Each row below holds a small network's activations on one input, seen along a few directions.
Each table varies a few parts of the input and shows all the possible inputs, shuffled.
A made-up example of a description, with smaller parts first: values(2) and (point or line(11) or (line(6) and ring(8))).
Shared parts are said once, and a part with two or three values counts as separate values.

Other details of the inputs vary at random and push rows far along two fixed directions, the same in every table; ignore that.

Rows:
r1: [ -1 -15 -10  24  16   3  21  13   5   1 -19  11  -3   7]
r2: [-17  -4  -9 -62   2  11   5  14  14 -52  31 -46 -33   3]
r3: [-10 -20 -21 -11  25  -3  12  15  -3 -24  -1 -33  -7  -8]
r4: [ 26  11  23  21 -27 -13 -20 -40 -17  35   6  33  39 -35]
r5: [ 19  71  36 -34 -63  -8 -42 -34  -8 -31  10  -2   2   8]
r6: [ 25  56  36  16 -56 -24 -20 -45 -35   1  -4  30  25   3]
r7: [ 38  10  24  14 -30 -25 -14 -21 -29  31 -10  49  10  -6]
r8: [-23 -16 -25 -40  20  14   9  18   7 -43  22 -50 -29   4]
r9: [-12 -20  -1  16  15  -9   4  -9   3   9  11 -13  24 -25]
r10: [-32  -9 -16 -29  22  38  -8  23  59 -20  27 -34 -23   5]
r11: [ 14 -14  -7  17  -1 -17  12 -13 -28  13  -9  28   7 -18]
r12: [-20 -20 -13  36  37   5  27  24  -1  23 -31 -10   2  27]
r13: [  7 -47 -34  58  47 -11  15  21 -28  42 -30  22   5 -12]
r14: [-31  -5  -6 -41  17  26  21  37  36 -22   8 -35 -34  38]
r15: [-31  -1 -11 -37  18  28  12  34  33 -21   6 -42 -34  42]
r16: [ 27  26  13 -38 -43 -12 -24 -22  -8 -16   7   9  -5 -13]
r17: [  4  25  15 -11 -24  -9   1 -10  -7 -22   4  15   6   0]
r18: [  7  26  12  -9 -25 -10  -4  -7  -5 -23  -2   9   9  -2]
r19: [-10 -42 -36  26  34  -2  28  10 -24  10  -5   8  -8 -15]
r20: [ 28  54  39 -44 -61 -19 -39 -41 -15 -27  11 -15   2  -1]
r21: [ -4 -15   6  79  19 -12  18 -15 -22  41 -14  38  60 -28]
r22: [ -4 -54 -20  58  50   3  12  15  -8  57  -7  27  24 -26]
r23: [-17  -6  -8  -8  23  12  16  31  23  -3 -17 -25 -12  28]
r24: [-21 -17  -8   1  26  33   6  17  40  -1  14 -13  -1  -2]
r25: [-19  -6  12  20  14   6   7   8  29  32  -6  -4  21  13]
r26: [-28  -7  -4 -46  19  24  21  40  41 -24   5 -30 -31  36]
r27: [-36  -7   2 -40  24  39   5  35  61  -9  20 -40 -10  20]
r28: [-13 -46 -27  31  44   8  -1  19   9  39   6   7   4 -20]
r29: [ 23  69  35 -36 -63 -11 -38 -28  -2 -33   7   1   5   2]
r30: [ 28 -12   9  51  -6 -27   4 -16 -44  49 -19  52  14  -7]
r31: [ 25  26  31  33 -35 -16   3 -30 -19  19 -16  41  13  10]
r32: [-14 -16 -14  -5  21  17  22  23  20 -17  -1  -3 -23  14]
r33: [ 31  20   9  21 -30 -24 -21 -39 -41  20 -14  25  15 -15]
r34: [  0  37   4 -68 -24  26 -28  11  43 -50  17 -35 -41  22]
r35: [ -9   7   9 -29  -1   9  11  23  28 -11  -9 -16 -11  30]
r36: [-10 -34 -25  75  41   0  37   8 -21  30 -30  19   7  11]
r37: [ 17  49  44  18 -52 -21 -31 -47  -6  16   8  29  46 -18]
r38: [ 23  16   5 -13 -20  -4 -34  -8 -13  10   1   7 -15   3]
r39: [ -2  -6 -18 -70   1  21 -21  33  29 -33  23 -25 -47   6]
r40: [ 12  -8 -14  26   0 -13   2 -18 -36  18  -8  17   5 -12]
r41: [ -5 -51 -23  54  43 -24  44   9 -32  14 -27   7  25 -19]
r42: [-15  -7 -20   3  22  21   5  17  14 -14  -7 -19 -24  17]
r43: [ 18  65  41 -39 -68 -10 -26 -32  -7 -33  19  10   0   7]
r44: [  1 -46 -42  57  44 -13  25   7 -34  28 -29  14  12 -24]
r45: [-28 -23 -12 -42  26  25   1  19  34 -30  37 -48  -5 -18]
r46: [ 17  17   4 -32 -24   4 -32  -4  -5  -2  15   1 -26   9]
r47: [ 37  33  48  -4 -55 -40  -9 -46 -33  -1  -4  27  28 -11]
r48: [-18 -42 -33  30  39   4   8   4   3  26   7  -1  12 -32]
Description of these inputs: line(6) and (values(2) or ring(6)).
Q: Changing only the line(6) part turns r1 into r39. The same change can be made to r32. Which row results?
A: r7
Q: Change only the line(6) part in r5. List by row number the other rows that result.
A: r12, r20, r33, r38, r42
Q: Change only the values(2) part in r48. List by row number the other rows that result.
A: r4
Q: Start at r12 and move only the ring(6) part, one step at a time. The first step leads to r23. Which rows follow, in order?
A: r35, r26, r14, r15

Rows:
r49: [ -8 -13  29  57   4   9  -8 -18  18  82   7  33  43  -5]
r50: [-29 -10   3 -65   4  28 -35  -9  52 -17  70 -40   5 -42]
r51: [-55 -41 -41  25  73  35  61  59  32 -38 -11 -20 -16  20]
r52: [  2   7   4 -80 -26  -5 -27  -6  -2 -49  41 -54 -30 -15]
r53: [  5 -55 -25  -6  26 -11  33   6 -30  -4   9 -11   0 -29]
r54: [ 17 -14 -27  66  31 -18  -5   1 -41  39 -48  17  21 -16]
r55: [-29 -33 -47 -24  38  25  13  20   1 -58  42 -24 -29 -29]
r56: [-36  -4 -30 -32  27  39  -6  30  16 -14  12 -51 -45  40]
r57: [-12  -9  39  81  19  -6  21  -7  25  68 -23  29  78 -14]
r58: [ -1  66  38 -37 -42  -2 -23 -15  13 -30 -11 -29   9  37]
r59: [ 29  44  32 -77 -80 -22 -33 -38 -15 -41  46  13  -4 -23]
r60: [ 12 -36   4  50  14 -18  38  -5 -34  60 -30  37   7  20]
r61: [ 23  -7  25  60  -7 -33   8 -21 -47  63 -31  32  18  25]
r62: [ -9   0  -8 -65   9  42 -50  28  83  -9  45 -36 -10 -22]
r63: [ -4   9  24  -9   3 -14  15  12   9 -11 -21 -24   8  33]
r64: [-16  -2  -6  91  18 -11  40  -9 -14  16 -48  19  35  13]
r65: [ 44 -11   8  53  -2 -43 -11 -12 -44  44 -47  34  26 -13]
r66: [-32 -47 -84  22  75  31  12  49  19 -21 -11 -29 -37 -10]
r67: [ 42  74  47 -26 -80 -35 -56 -74 -50  -7  13   3  25 -24]
r68: [-42 -50 -27  32  59   3  74  50  11  -2 -29   6   3  15]
r69: [-15 -41  -9  18  45  -2  67  36  12   3 -32 -14   4  21]
r70: [ 34  28  42  29 -55 -28   4 -32 -37  46 -11  69  15  16]
r71: [ 51  38  30 -76 -60 -12 -42 -14  10 -19   2   4 -21  -2]
r72: [ 46  39  18  12 -43 -12 -34 -26 -17  -5  -9  52   9 -17]
r73: [ -5  16   5   0 -10  24   0   2   3  -8  16  18 -29  22]
r74: [  1  41   4  -9 -34  21 -22 -18   8  -9  16  -7 -28  30]
r75: [-31   2 -42 -52   9  23 -15  -2  12 -64  45 -52 -40 -21]
r76: [ 19   9  -5 -36 -14  -7 -17  13   6 -14  -2  24 -19 -11]
Q: Changing only one part turns r51 into r72. The same change can be made to r69. Which row results?
A: r71
Q: What is each input in this table made of?
A: line(4) and (point or ring(6))
Q: Start at r68 and move only the line(4) part, one step at a time. The first step leads to r70. Which rows follow, in order?
A: r76, r59
Q: List by row number the other rows that have the line(4) part in common with r53.
A: r50, r52, r55, r59, r67, r75
